Each row below holds a small network's activations on one record, seen along a few directions.
Here are examples, each followed by its value of one field, S.
The largest differences between rows may come from other fields.
(in the rows, 500 means zero)
Strong random noise was added to every row along 3 fixed directions; ignore it. To show where, here is one row again and again, with new noise each time:
544; 594; 583; 439; 210; 569; 557; 526; 587; 674; 495; 431; 634; 676; 478; 611; 352; 445; 422; 580; 554; 550
592; 558; 496; 421; 381; 628; 487; 489; 425; 591; 395; 605; 443; 632; 496; 442; 468; 490; 413; 574; 665; 344
414; 507; 654; 384; 505; 571; 498; 507; 697; 687; 586; 221; 620; 536; 660; 359; 426; 584; 494; 475; 528; 593
464; 487; 490; 408; 587; 594; 441; 413; 412; 579; 436; 549; 390; 511; 595; 315; 584; 596; 470; 530; 621; 301
244; 437; 507; 442; 631; 463; 458; 301; 453; 624; 550; 423; 471; 405; 648; 402; 663; 672; 545; 521; 441; 374

303; 442; 402; 654; 642; 371; 446; 351; 391; 506; 550; 523; 435; 342; 542; 521; 706; 616; 589; 488; 321; 433 => s1
471; 524; 515; 547; 496; 566; 438; 499; 545; 646; 529; 403; 512; 489; 575; 388; 515; 565; 503; 472; 479; 488 => s9
243; 487; 568; 455; 412; 374; 578; 367; 539; 602; 603; 381; 648; 459; 524; 695; 508; 541; 540; 546; 351; 575 => s10
758; 545; 502; 426; 506; 656; 483; 608; 397; 416; 319; 683; 375; 636; 467; 333; 447; 437; 398; 543; 801; 342 => s3
492; 478; 342; 736; 522; 472; 402; 492; 419; 514; 544; 578; 407; 382; 489; 489; 608; 511; 554; 453; 364; 430 => s8
155; 433; 567; 471; 577; 386; 505; 306; 561; 660; 645; 278; 602; 394; 656; 518; 612; 667; 581; 508; 319; 535 => s5
508; 455; 513; 439; 652; 552; 469; 486; 418; 458; 466; 547; 389; 475; 562; 326; 585; 558; 493; 496; 625; 366 => s6
599; 522; 395; 514; 520; 644; 395; 496; 295; 510; 362; 710; 267; 516; 525; 299; 589; 527; 456; 521; 672; 207 => s2
574; 457; 616; 356; 719; 552; 508; 596; 645; 416; 510; 348; 509; 491; 592; 290; 441; 531; 503; 421; 627; 598 => s4
674; 553; 415; 559; 460; 599; 465; 610; 400; 455; 400; 675; 376; 527; 440; 448; 472; 435; 458; 488; 599; 392 => s7

Here are new rows. What is S for each?
446; 501; 514; 504; 442; 432; 544; 439; 441; 488; 482; 541; 534; 522; 480; 602; 531; 499; 494; 569; 507; 473 => s3
624; 492; 518; 437; 572; 601; 476; 555; 424; 447; 426; 588; 391; 543; 513; 339; 516; 499; 455; 507; 691; 378 => s6
492; 509; 602; 342; 503; 564; 542; 509; 539; 548; 475; 436; 552; 573; 561; 452; 417; 502; 457; 537; 629; 510 => s10
561; 591; 451; 511; 196; 543; 542; 458; 368; 592; 404; 679; 505; 668; 390; 694; 452; 423; 415; 637; 558; 384 => s5
468; 510; 433; 539; 397; 414; 542; 390; 307; 449; 418; 707; 467; 532; 409; 675; 586; 474; 476; 620; 517; 362 => s3
496; 571; 520; 538; 189; 411; 609; 470; 458; 535; 479; 567; 641; 625; 374; 818; 429; 400; 456; 638; 474; 550 => s3
347; 457; 535; 493; 580; 410; 514; 404; 480; 506; 540; 439; 533; 434; 568; 506; 591; 577; 541; 529; 459; 490 => s3
648; 554; 565; 495; 380; 635; 480; 647; 601; 585; 510; 411; 522; 606; 521; 399; 359; 454; 450; 478; 604; 536 => s2
457; 480; 520; 361; 587; 558; 505; 432; 396; 502; 423; 574; 433; 526; 554; 413; 532; 540; 466; 556; 639; 361 => s10
409; 446; 518; 548; 688; 480; 459; 527; 598; 506; 598; 340; 503; 357; 594; 365; 542; 568; 579; 374; 398; 594 => s7
